Each row below holds a small network's activations on one input, seen along a few directions.
In each table, some parts of the input vary, and every possible input appears once, in random order.
Descriptions start from the smaller parts, as in this example, which fits no table here: one of 6 places along a line, together with either a single point or one of 11 places along a line or (one of 3 separate values, together with one of 8 places around a ring).
Shared parts are said once, and a part with two or three values counts as separate values.
In the rows, zero is written as 128.

Other details of the inputs vary at random and push rows far along two fixed directions, the same in every table; ignore that.
These rows show it; all are for the same input, with only those details redrawn:
[215 112 120 126 166 104  84 128 166  44  65 180  94 103  78 171 138]
[131  92 131 138 119 134 143 146 100 152 158 104 162 136 126 136 142]
[102 107 109 128 113 150 154 147  87 168 181  95 166 133 143 101 113]
[185 127  98 116 161 122  95 130 152  62  89 170  98 100  96 134 109]
[198  57 183 160 131  95 118 142 130 113 104 124 153 141  87 218 209]

Table:
row 1: [176 152 146 122 160  99  81 102 185  50  48 179  73 132  97 176 149]
row 2: [128 156  52  95 145 153 114 133 125  90 138 151 105  96 127  65  52]
row 3: [ 80 164 166 148 104 137 149 132 100 163 162 105 149 127 163 114 131]
row 4: [146  77 162 144 117 104 130 127 140 143 118 115 138 164 106 178 184]
row 5: [ 94 127 158 137 107 122 140 120 124 163 140 107 137 161 141 138 155]
row 6: [109 182  95 102 145 132 105 106 159  94 100 159  81 120 134  94  87]
row 7: [ 89 110 116 119 108 140 147 129 110 165 165  93 148 163 141 115 127]
row 8: [ 85 163 167 144 105 132 164 121 112 188 146 109 147 111 170 110 132]
row 9: [ 70 142 136 124 103 133 165 111 123 204 147 102 139 143 164  98 127]
row 10: [ 71 169 161 143 104 146 151 133  94 166 168  99 151 127 173 108 122]
row 11: [129 158  54  98 150 154 116 134 127  94 135 153 106  96 129  64  52]
row 12: [108 163  58  90 144 149 115 117 148 104 123 150  87 122 135  67  57]
row 13: [117 211 121 118 148 140 107 117 141  77 107 163  92  95 147  99  82]
row 14: [ 77 164 164 146 107 139 147 131 100 162 161 103 151 124 165 117 132]
row 15: [ 91 195  79  91 140 146 110 106 145  96 120 151  84 126 145  73  65]
row 16: [ 89 111 118 121 113 142 150 130 112 169 162  96 149 163 143 114 127]
row 17: [132  89 132 139 116 132 142 147 101 155 157 104 159 132 126 135 141]
row 18: [204  51 183 160 127  84 134 132 146 144  88 130 147 121  89 208 211]
row 19: [117 210 119 116 143 139 105 116 139  73 110 160  91  96 144 100  82]
row 20: [ 88 107 117 123 110 138 148 130 116 174 161  96 147 156 141 111 128]
row 21: [ 95 106 118 122 109 131 165 120 127 199 146 102 143 143 145 104 129]
row 22: [112 100 114 134 110 140 151 147  95 168 174 102 160 130 134 105 121]
row 23: [147 164 125 113 151 114  91 105 173  71  71 170  74 126 115 139 120]
row 24: [130  88 130 140 116 130 142 146 104 157 156 105 160 128 124 133 144]
Question: Describe the family of inputs behind these rows.
Answer: one of 4 places along a line, together with either a single point or one of 5 places along a line
Question: Changing only the place on the line of 4 turns row 17 into row 12. The same change can be made to row 11. Which row results?
Answer: row 16
Question: A walk changes only the place on the line of 4. It starts at row 18 and steps to row 21. List the rest of the walk in order.
Answer: row 9, row 8
Question: Which other rows does row 13 become when the place on the line of 5 takes its other values? List them by row number.
Answer: row 3, row 10, row 14, row 19

Table:
row 25: [104  63 173 156  92 128 171 144  97 210 176  69 184 171 137 157 181]
row 26: [ 65 210  92 103 118 138 132 114 142 140 131 137 105 124 185  58  72]
row 27: [ 87 113 121 130 113 142 152 138 100 182 168  98 157 156 148 105 128]
row 28: [195 104 151 138 149 109 109 121 144  85  87 158 109 103  77 174 156]
row 29: [101 166  69 109 129 155 135 143 120 128 154 135 122 105 160  53  54]
row 30: [ 94 150  48  94 132 151 129 132 128 136 148 128 121 113 154  55  61]
row 31: [119 125 228 169 105 103 140 120 123 159 120 105 150 146 137 196 207]
row 32: [ 95 174  70 108 135 154 128 141 113 126 153 140 124 112 160  53  60]
row 33: [195 145  78  99 168 113  86 109 180  47  60 196  64  91  85 118  92]
row 34: [108 118 112 128 119 139 140 145 104 154 159 105 156 119 146 109 118]
row 35: [175 119 162 141 144 110  96 121 148  70  91 153 103 120  85 181 159]
row 36: [180 110 150 126 152 112 107 110 158  84  79 151 104 134  90 183 159]
row 37: [171 108 151 132 142 106  97 114 159  79  86 151  98 136  83 179 161]
row 38: [104  87 186 157  96 134 168 141  78 194 179  67 195 162 146 167 184]
Question: Changing only one part turns row 29 into row 25. The same change can be made to row 38. Which row results?
Answer: row 36
Question: Describe the family of inputs behind these rows.
Answer: one of 2 separate values, together with either a single point or one of 6 places along a line

Table:
row 39: [109 138 112 125 118 144 131 139 105 127 162 116 139 130 139 104 105]
row 40: [178  93 162 152 133 101 113 138 144 107 100 141 128 114  98 178 171]
row 41: [109 120 137 135 121 148 159 140  94 166 162  98 166 137 150 122 131]
row 42: [166  71 171 153 121  95 122 130 148 138 104 125 135 143 100 189 191]
row 43: [185 100 166 146 135 103 123 126 139 111  94 140 132 112 100 183 174]
row 44: [125 189  35  77 155 147 114 109 158  91 104 175  73  85 137  42  32]
row 45: [166  95 156 137 128 102 108 125 149  98  99 135 120 152  97 185 174]
row 46: [ 69 137 173 143  97 131 158 119 111 190 158  90 150 156 156 131 154]
row 47: [110 136 101 111 134 145 144 125 125 147 137 122 131 138 146 101 103]
row 48: [111 136 107 129 122 139 129 142 110 132 156 127 133 119 134  94 103]
row 49: [ 83 164 159 140 112 140 143 123 108 156 152 112 135 125 155 114 125]
row 50: [ 98 138  99 108 128 144 133 124 121 139 143 115 132 141 146 104 106]
row 51: [101 127 129 129 118 146 143 138  95 152 165  98 161 136 149 122 127]
row 52: [183 149  87 107 168 109  72 114 187  38  58 200  56 104  85 123  98]
Question: Describe the family of inputs behind these rows.
Answer: one of 2 separate values, together with either a single point or one of 6 places around a ring
Question: Which other rows does row 42 become when the choice among 2 separate values takes its other values? List them by row number.
Answer: row 40
Question: A walk changes only the place on the ring of 6. It starts at row 47 and steps to row 50. List the rest of the walk in order.
Answer: row 45, row 52, row 42, row 44

Table:
row 53: [172  77 155 142 132 101 125 128 135 135 100 130 140 144 100 184 181]
row 54: [158  80 158 145 120  99 124 129 130 132 113 126 142 141 100 179 180]
row 55: [ 27 154 119 121  90 170 193 128  75 230 212  65 177 154 193  61  92]
row 56: [ 74 175 115 122 123 145 132 125 117 134 151 123 123 119 156  88  95]
row 57: [178  72 139 138 133 107 121 130 145 117 103 129 134 140  90 177 177]
row 58: [145 119 188 159 125 105 120 126 143 123 100 131 128 140 119 181 186]
row 59: [ 87  88 214 168  75 115 165 137  94 213 168  66 183 172 148 176 202]
row 60: [192  81 168 153 134 102 131 138 131 131 101 130 147 108 105 189 182]
row 61: [187 110 118 123 153 106  99 120 160  82  72 169  99 117  88 154 140]
row 62: [155 159 152 137 144 102  92 115 169  68  74 170  87 111 111 158 141]
row 63: [105 202  70  88 139 147 112 113 140  85 121 158  81 102 143  57  50]
row 64: [180  80 164 156 129 110 114 150 114  94 126 126 153 136  94 195 177]
row 65: [108 208  62  82 164 157 111 109 149  82 110 168  82  98 149  61  41]
row 66: [118  54 180 166  99 138 172 164  62 196 196  60 219 172 137 174 188]
row 67: [ 99 213  69  98 155 151 100 113 149  80 114 168  76  90 147  54  45]
row 68: [ 66 188  87  99 123 160 132 124 109 137 163 121 119 117 164  59  63]
row 69: [112 182  45  92 149 149 107 128 148  91 128 172  72  96 129  35  32]
row 70: [163 156 148 134 153 107  96 116 170  77  67 169  88 116 115 158 141]
row 71: [200 116 116 128 162 122  94 141 140  55  92 164 112 113  92 161 127]
row 72: [  8 150 136 137  80 166 180 144  60 231 228  54 184 152 193  67 109]
row 73: [ 78 187  84 104 124 159 144 115 119 142 152 128 112 118 161  54  61]
row 74: [ 99 216  62  89 143 149 114 105 149  83 118 167  73  93 145  49  34]
row 75: [189 102 109 121 150 107  96 121 167  76  82 160 101 116  85 155 141]
row 76: [185 113 126 132 153 107  99 128 167  80  81 172  89 121  90 149 139]
row 77: [ 87  94 200 163  81 121 162 131  97 209 167  72 179 166 152 164 191]
row 78: [106 204  71  95 142 148 114 105 148  94 118 161  81  99 145  57  48]
row 79: [102 157  68 105 136 163 155 136 108 153 159 128 136  83 158  48  52]
row 80: [ 93 136  44  88 136 165 135 132 116 139 160 119 120 127 147  56  53]
row 81: [137 135 172 151 126 108 112 122 146 115 104 137 121 130 124 162 165]
row 82: [151 134 146 126 133 116 123 117 140 111 102 136 117 135 124 156 149]
row 83: [119 152  34  83 150 155 104 123 143  89 130 152  89 106 128  56  42]
row 84: [ 75 196  82 104 140 160 129 122 123 129 142 135 107 111 165  57  59]
row 85: [ 90 170 106 112 123 148 146 117 120 151 146 120 122 128 158  84  87]
row 86: [168 145 152 128 152 106 104 109 176  82  60 170  90 120 111 165 142]
row 87: [184 105 110 121 147 104  99 121 166  72  83 161 100 116  83 158 140]
row 88: [128 138 175 150 120 109 116 127 140 120 110 131 122 133 125 159 162]
row 89: [154 113 178 141 133 109 121 122 135 123 103 124 135 144 120 193 184]
row 90: [183 121 109 119 154 106  91 116 164  74  74 174  93 110  91 143 127]
row 91: [145 135 151 130 138 121 115 119 138 106 104 137 119 131 122 159 152]
row 92: [165 152 156 136 156 105  99 115 175  75  62 171  92 117 112 164 146]
row 93: [161  84 156 142 123 100 119 131 133 129 108 129 137 139  98 174 175]
row 94: [157  81 123 123 141 122 123 131 140 120 113 124 134 146 108 159 147]
row 95: [163  66 149 138 124 106 115 136 135 119 116 116 137 150  96 183 176]
row 96: [ 20 146 132 136  89 169 181 141  64 227 218  60 181 152 191  70 112]
row 97: [180  99 132 140 144 127 110 147 119  85 119 140 136 125  99 161 143]
row 98: [141 137 155 134 131 115 121 117 149 121  94 141 111 132 127 155 146]
row 99: [160 114 171 140 126 107 123 119 138 112 100 131 127 143 114 179 179]
row 100: [155 102 135 137 136 115 124 135 141 128 115 140 120 138 111 145 146]
row 101: [110 146  91 118 121 148 144 141 105 147 160 123 136  85 145  69  77]
row 102: [ 53 116 109 134  84 167 191 152  54 238 231  61 197 115 182  57  97]
row 103: [113 173  47  92 157 154 121 126 149 104 126 168  84 104 136  41  36]
row 104: [186 111 120 120 160 106 104 118 165  85  69 170 103 119  92 157 137]
row 105: [ 97  41 167 153  83 125 166 148  81 208 193  52 199 180 133 170 192]
row 106: [113  52 152 147  96 127 171 144  92 210 176  65 192 170 131 159 185]
row 107: [ 89 162  63 105 130 152 131 133 125 130 159 143 104 113 143  45  53]
row 108: [201 119 134 135 150 101 102 128 156  71  78 170 105  78  93 162 139]
row 109: [ 17 156 123 128  99 173 184 138  71 225 213  66 180 149 196  62  97]
row 110: [171  68 145 137 134 108 132 130 143 131 107 121 146 146  98 182 179]
row 111: [173 146 139 118 154 110 107 109 165  73  70 165  96 123 110 159 139]
row 112: [ 99 153  60 109 131 172 130 148  90 120 182 123 138 110 147  52  51]
row 113: [ 83  97 201 163  79 118 165 132  96 204 168  73 178 166 151 167 190]
row 114: [164 147 146 129 145 109 100 111 170  80  67 169  85 117 110 155 138]
row 115: [ 98  83 202 161  80 119 167 133  85 205 176  62 192 175 148 175 207]
row 116: [204 115 130 134 155 108 107 130 154  79  76 168 107  81  95 156 139]
row 117: [ 79 196  84 101 123 152 133 115 126 127 147 134 103 112 156  54  55]
row 118: [ 81 168 105 110 112 146 143 121 110 139 160 116 127 128 156  82  91]
row 119: [ 71 188  86 100 127 157 131 120 114 127 158 127 116 114 162  66  65]
row 120: [159 116 179 144 132 104 109 119 141 108 100 132 129 137 113 192 185]
row 121: [114  57 183 169  87 132 161 168  58 190 202  58 212 168 131 172 190]
row 122: [107  56 185 168  87 118 164 149  91 214 184  72 188 173 133 161 198]
row 123: [167  72 149 141 122 102 122 134 139 125 114 120 140 142  92 179 180]
row 124: [157  79 121 126 134 122 118 133 136 117 117 123 129 144 104 156 149]
Question: Changing only one part turns row 55 into row 78. The same change can be made to row 79. Which row results?
Answer: row 102
Question: Changing only one part turns row 87 into row 57. The same change can be made to row 119. Which row results?
Answer: row 91
Question: Describe the family of inputs behind these rows.
Answer: one of 6 places along a line, together with either one of 2 separate values or one of 4 places along a line or one of 6 places around a ring
Question: A walk changes only the place on the line of 4. It starts at row 107 and steps to row 54. List the rest of the walk in order.
Answer: row 87, row 105
Question: A walk changes only the place on the line of 4. It starts at row 94 and steps to row 110. List the rest of the walk in order.
Answer: row 104, row 103
Question: Which other rows does row 64 become when the choice among 2 separate values takes its other values? List them by row number.
Answer: row 108
Question: List by row number the other rows that have the place on the line of 6 in common with row 80.
Answer: row 53, row 60, row 70, row 71, row 82, row 84, row 85, row 89, row 98, row 100, row 106
